These are the activations of a small neural network, seen along a few directions. Each row is one input.
Each table varies a few parts of the input and shows all the possible inputs, shuffled.
A made-up example of a description, with smaller parts first: one of 8 places around a ring, together with either a single point or one of 11 places around a ring or (one of 3 separate values, together with one of 6 places along a line).
Shared parts are said once, and a part with two or three values counts as separate values.

Other details of the inputs shift rows strongly along two fixed directions, in all tables alike. That doesn't count.

Table:
R1: [-2.21 -0.07  0.74  0.09 -0.71  2.98  0.74 -1.49  4.22  1.69  0.40]
R2: [ 0.51  0.16  1.59 -1.31  0.65 -2.09  2.36  3.07 -1.20  1.31  1.17]
R3: [-0.96  1.08  1.75  0.21  1.22  2.06  1.33 -0.57  0.82  2.76  1.87]
R4: [-0.04  0.05  1.86  0.00 -0.11  2.09  1.37 -0.19  2.45  1.36  0.97]
R5: [ 0.71  0.71  3.70 -1.91  1.48 -2.64  6.15  3.47 -1.57  3.91  1.77]
R6: [-0.83 -0.05  0.93 -1.52 -0.42  2.15  2.91 -0.89  1.81  2.24  1.42]
R7: [ 1.83  1.36 -2.44  1.36  0.93 -3.50 -0.65  0.28 -2.54 -3.82 -2.11]
R8: [ 0.00 -0.24 -0.78 -0.88 -1.09 -1.17 -1.12  1.16 -0.75 -0.92  0.10]
R9: [-1.70 -0.65  0.00  1.27 -0.87  5.90 -3.00 -3.96  6.46 -0.60 -0.03]
R10: [-0.41  2.18 -1.61  1.48  1.29  3.04  0.76 -4.34  4.83  0.00 -1.76]
R11: [-1.92 -0.66 -2.47  0.61 -1.67  1.96 -6.74 -1.16  3.26 -4.36 -0.60]
R12: [-1.14 -0.76 -0.63 -0.99 -0.61 -1.35 -1.22  1.16 -0.71 -1.55  0.15]
R13: [-1.02 -0.38  0.09  0.62  0.70  1.59 -2.18 -1.72  1.98  0.36  0.56]
R14: [-0.18 -1.19 -2.77  1.77 -1.14  0.10 -8.82 -0.93  0.05 -5.32 -1.34]
R15: [ 0.63 -2.79 -2.31  0.54 -2.47 -2.87 -5.87  1.61 -4.50 -6.24 -2.28]
R16: [-0.21 -0.08 -1.38  1.59 -0.19  1.43 -5.41 -0.57  0.39 -2.34 -0.49]
R17: [ 1.66  0.93 -2.31  0.95  1.15 -5.10 -0.02  1.40 -4.48 -4.18 -2.16]
R18: [ 0.47 -0.65 -0.25 -0.37 -1.52 -2.77 -1.13  2.64 -2.78 -1.60 -0.81]
R19: [ 0.35  0.10  2.48 -0.74 -0.20  1.53  4.66  0.07  1.33  3.84  1.24]
R20: [-2.12 -1.40 -1.52  1.33 -0.72  4.53 -4.34 -4.06  5.01 -1.16 -0.50]
R21: [ 1.78 -1.97 -1.85  0.74 -2.11 -3.06 -6.50  2.22 -4.24 -6.45 -2.03]
R22: [-0.32  0.07  0.63  0.77 -1.33  4.29 -0.62 -1.98  4.57  0.92  0.35]
R23: [ 0.16  1.21 -2.78  1.09  0.03  0.25  0.37 -2.90  1.03 -1.23 -2.83]
R24: [ 1.09  0.70  1.91 -2.17  0.77 -2.83  3.92  3.02 -2.07  2.45  1.59]
R25: [-0.48 -0.82 -2.43  1.19 -1.80 -0.89 -5.81  0.41 -3.67 -3.82 -1.03]
R26: [ 0.28  1.43  2.42 -0.56  1.11  1.02  4.69  0.10 -0.85  5.40  2.16]
R27: [-0.13 -2.19 -2.62  0.80 -0.96 -3.61 -7.13  1.34 -4.66 -5.81 -1.65]
R28: [ 0.55 -1.94 -0.51  0.06  0.40 -3.06 -3.42  1.83 -3.26 -3.40 -0.60]
R29: [-1.70 -0.08  0.54 -0.92 -0.34  3.59  0.77 -1.86  3.77  0.93  1.25]
R30: [-1.54  0.57  0.53  0.71  0.41  4.71  1.39 -3.15  3.56  4.35  0.98]
R31: [-0.12 -1.57 -2.00  1.19 -1.35  1.66 -5.08 -1.97  1.39 -2.46 -1.10]
R32: [ 2.75  1.11 -1.77  0.24  0.88 -6.46  2.63  2.21 -6.37 -2.15 -2.07]
R33: [ 1.20  0.10  1.43 -0.55  1.16 -1.67  1.50  0.89 -1.83  2.33  1.04]
R34: [ 0.83  1.62 -2.90  1.75  0.43  0.40 -2.49 -2.52  1.74 -3.45 -2.81]
R35: [-0.83 -0.97 -0.58 -0.11 -1.70 -1.03 -1.08  1.04 -0.88 -1.16 -0.82]
R36: [ 1.05  3.15  0.69  0.17  2.24  2.22  6.52 -3.31  3.96  4.72 -0.45]
R37: [-1.36  0.55  0.45  0.98  1.05  3.77 -1.10 -2.08  3.27  1.83  0.92]
R38: [-2.16 -0.29 -1.22  0.88 -1.18  3.95 -3.90 -1.83  5.45 -1.28  0.04]
R39: [ 1.53  1.04 -3.48  1.27 -0.35 -2.12 -1.94 -1.06 -1.76 -3.83 -3.50]
R40: [-0.68 -0.30  1.90 -0.11  0.03  2.02  1.59 -0.25  2.33  1.32  0.96]
R41: [ 0.22  0.30  3.07 -0.86  0.53  3.19  5.83 -1.65  3.13  5.63  1.62]
R42: [ 0.29  0.61  4.03 -1.05  1.64  2.69  6.02 -0.85  3.31  5.39  2.22]
R43: [-0.64 -1.55 -2.30  0.14 -2.19 -1.53 -4.08  1.55 -1.65 -3.55 -1.28]
R44: [ 0.59  0.04 -1.64  1.28 -1.15 -0.68 -5.60  0.83 -2.80 -3.30 -0.54]
R45: [-0.78  0.28  0.21 -0.25 -0.87  2.40  0.95 -0.65  3.16  2.24  0.64]
R46: [-1.42  1.52 -3.52  2.68 -0.20  3.47 -1.71 -5.25  5.04 -2.04 -2.23]
R47: [ 1.18 -0.33  0.43 -0.63 -0.90 -3.70 -0.51  3.66 -3.53 -1.51 -0.39]
R48: [ 0.98 -0.16  1.43 -0.77  1.07 -1.90  2.47  0.90 -2.48  2.90  0.99]
R49: [ 3.10  0.19  2.25 -1.51  2.15 -6.91  3.75  5.97 -9.22  1.71  0.93]
R50: [-1.56 -1.72 -3.24  0.93 -2.46 -0.08 -7.25  0.47  0.23 -5.62 -1.67]
R51: [-0.65  0.08  3.22 -1.06  0.26  2.67  7.03 -0.84  2.63  5.97  1.81]
R52: [ 1.89 -0.18  1.74 -2.71  1.22 -7.61  2.70  6.50 -7.26 -0.72  1.06]
R53: [-0.19 -0.60  0.38  0.45  0.60  2.08 -1.35 -1.61  2.77  0.46  0.55]
R54: [-1.03 -1.01  0.60  0.17 -0.98  1.66 -0.09 -0.49  1.50 -0.27  0.07]
R55: [-0.45  0.24 -0.48  0.19 -1.12  2.00 -1.62 -0.22  3.00  0.17  0.19]
R56: [-0.38  0.12 -0.27 -0.71 -1.18  2.61 -0.49 -1.14  2.30 -0.02  0.68]
R57: [ 1.07 -0.28  0.64 -1.61  0.05 -2.77 -0.36  3.19 -3.20 -2.28  0.74]
R58: [-1.59 -1.95 -2.15  1.56 -2.29  3.40 -6.58 -2.71  3.01 -4.50 -1.63]
R59: [ 0.29  0.77  1.23 -1.29 -0.12  2.04  1.84 -0.31  2.10  1.67  1.58]
R60: [ 0.60 -0.48  1.37 -2.04  0.68 -3.06  1.52  3.36 -3.48 -1.13  1.16]
R61: [-0.79  1.82 -2.47  1.96  0.04  3.18  1.75 -4.92  4.52  0.82 -1.66]
R62: [ 1.15 -0.48  1.56 -1.28  1.25 -6.52  2.07  5.22 -9.46 -0.28  0.91]
R63: [ 1.76  2.12 -1.22  0.92  1.24 -1.77  2.96 -0.82 -0.67  0.03 -1.24]
R64: [-0.80  0.62 -0.39  1.22 -0.13  4.30 -1.24 -2.75  3.21  2.39  0.40]
R65: [-0.11 -1.21 -1.29 -1.20 -1.30 -3.85 -1.72  2.80 -3.93 -2.64 -0.51]
R66: [-0.04  0.17  1.65  0.03  0.97  3.69  2.25 -2.64  4.45  4.21  1.44]
R67: [ 1.02  2.06  4.92 -1.74  3.24 -1.09  8.58  2.32 -2.49  7.29  3.56]
R68: [ 0.48  2.19  0.76 -0.48  2.62 -0.60  7.26 -1.49  0.58  3.53 -0.74]
R69: [ 0.73  0.35  4.66 -2.72  2.25 -4.82  8.39  5.05 -4.01  4.64  2.14]
R70: [ 0.44 -0.59  1.68 -1.19  1.25 -2.79  3.67  1.30 -3.54  3.34  1.03]
R71: [ 0.64 -0.89  0.29 -0.48  1.00 -4.55 -0.19  3.61 -6.85 -1.04 -0.08]
R72: [-1.33 -1.10 -0.21  0.53 -0.27  3.77 -0.35 -3.49  4.03  1.92  0.23]
Description of these inputs: one of 6 places around a ring, together with either one of 2 separate values or one of 10 places along a line.
- The inputs of R63 and R46 match in every part but the place on the ring of 6. If R22 is changed in the same way as R63 into R46, which row does it become? => R54
- The inputs of R69 and R5 match in every part but the place on the ring of 6. If R13 is changed in the same way as R69 into R5, which row does it become? => R14
- Change only the place on the ring of 6 in R66. List by row number the other rows that result. => R20, R28, R31, R53, R72
- Change only the choice among 2 separate values in R34. List by row number the other rows that result. => R7
- A walk changes only the place on the ring of 6. It starts at R6 and steps to R56. List the rest of the walk in order. => R59, R57, R60, R29
- Change only the choice among 2 separate values in R36. List by row number the other rows that result. => R63

Table:
R73: [-0.82 -1.02  2.15 -2.23 -0.82  0.83  2.78  1.30 -0.31  4.62  2.47]
R74: [-1.18  0.35 -0.15  0.59  0.73  3.13  3.08 -3.44  4.35  2.42 -0.55]
R75: [ 0.97  0.26 -2.71  1.27 -0.56 -1.75 -4.07 -0.24 -2.21 -4.13 -1.64]
R76: [ 1.81 -0.39  0.55 -0.56  1.81 -5.58  3.29  2.75 -7.13 -0.04 -0.72]
R77: [-0.68  1.98 -0.54  1.40  0.38  4.52 -0.32 -3.51  4.69  1.65 -0.50]
R78: [ 1.30 -0.36 -1.03 -0.40  0.35 -5.38  0.64  2.35 -5.08 -2.84 -1.58]
R79: [-1.77 -1.33  0.30 -0.59 -0.75  4.51 -4.49 -1.91  5.16 -1.01  1.45]
R80: [ 0.02  0.92 -0.99  0.31 -0.01  0.11  1.05 -1.27  1.67 -0.19 -0.63]
R81: [-0.32  1.71 -0.15  0.40  0.51  2.92  2.85 -2.45  4.98  2.38  0.27]
R82: [ 2.15  1.00 -0.14 -0.31  1.18 -3.87  1.65  2.34 -4.50 -0.50 -0.12]
R83: [-0.71 -0.21 -3.84  2.49 -1.29  2.07 -7.04 -3.50  1.66 -5.03 -2.41]
R84: [ 0.22 -0.20  4.86 -2.16 -0.01  0.97  6.37  2.27 -0.39  4.81  3.08]
R85: [-1.35 -2.43  0.02 -0.35 -1.28 -3.52 -6.07  4.87 -4.99 -4.16  0.84]
R86: [ 0.48  1.94  2.06 -1.13  1.76 -0.71  6.75  0.75  0.50  4.25  0.37]
R87: [-0.13 -2.21 -0.38  1.30 -2.00  1.73 -6.47 -0.29  1.61 -2.25 -0.32]
- Describe the family of inputs behind these rows. => either one of 5 separate values or (one of 2 separate values, together with one of 5 places along a line)
- Change only the choice among 2 separate values in R75. List by row number the other rows that result. => R80

Table:
R88: [ 1.97  0.83  1.15 -0.58  2.06 -4.16  2.27  2.90 -5.14  0.27  0.49]
R89: [ 1.43  0.17  0.92 -0.83  2.23 -4.75  2.36  2.77 -4.82  0.27  0.24]
R90: [ 0.20 -2.37 -1.50  0.30 -1.67 -2.92 -8.37  3.28 -4.81 -5.93 -0.54]
R91: [-1.21  0.12 -0.04  0.31  0.82  1.48  0.58 -1.72  1.41  1.55  0.39]
R92: [-0.07  0.13  0.09 -0.25 -0.99  1.69  1.66 -1.07  1.88  1.40 -0.04]
R93: [ 0.14  1.32  0.21 -0.04  0.38  1.39  1.40 -0.87  2.63  0.36  0.10]
R94: [-0.03  0.26  0.29  0.46  0.02  1.94  0.71 -1.68  0.78  2.35  0.42]
R95: [ 0.37  1.09  0.13  0.19 -0.51  1.59  1.33 -0.71  2.31  1.08 -0.08]
R96: [ 0.41  1.21  0.31  0.93  0.47  1.87  0.30 -1.32  1.25  1.98  0.37]
R97: [-0.86 -0.44  0.18  0.60  0.20  1.83  0.60 -2.01  0.98  1.85  0.09]
R98: [-0.37  0.73  0.14 -0.32  0.64  0.78  1.73 -0.97  2.93  0.53 -0.04]
R99: [-1.23  0.07 -0.08 -0.42 -0.11  1.11  1.61 -1.09  2.43  0.69 -0.02]
R100: [-1.64 -1.99 -2.59  1.02 -3.51  2.54 -9.47 -0.48  2.86 -6.27 -0.92]
R101: [ 0.88 -1.10  0.79 -1.37 -0.04 -4.39  3.29  2.97 -4.68 -0.12 -0.47]
- The inputs of R90 and R100 match in every part but one. If R89 is changed in the same way as R90 into R100, which row does it become? => R98
- Describe the family of inputs behind these rows. => one of 2 separate values, together with either a single point or one of 6 places around a ring
- Change only the choice among 2 separate values in R99. List by row number the other rows that result. => R91
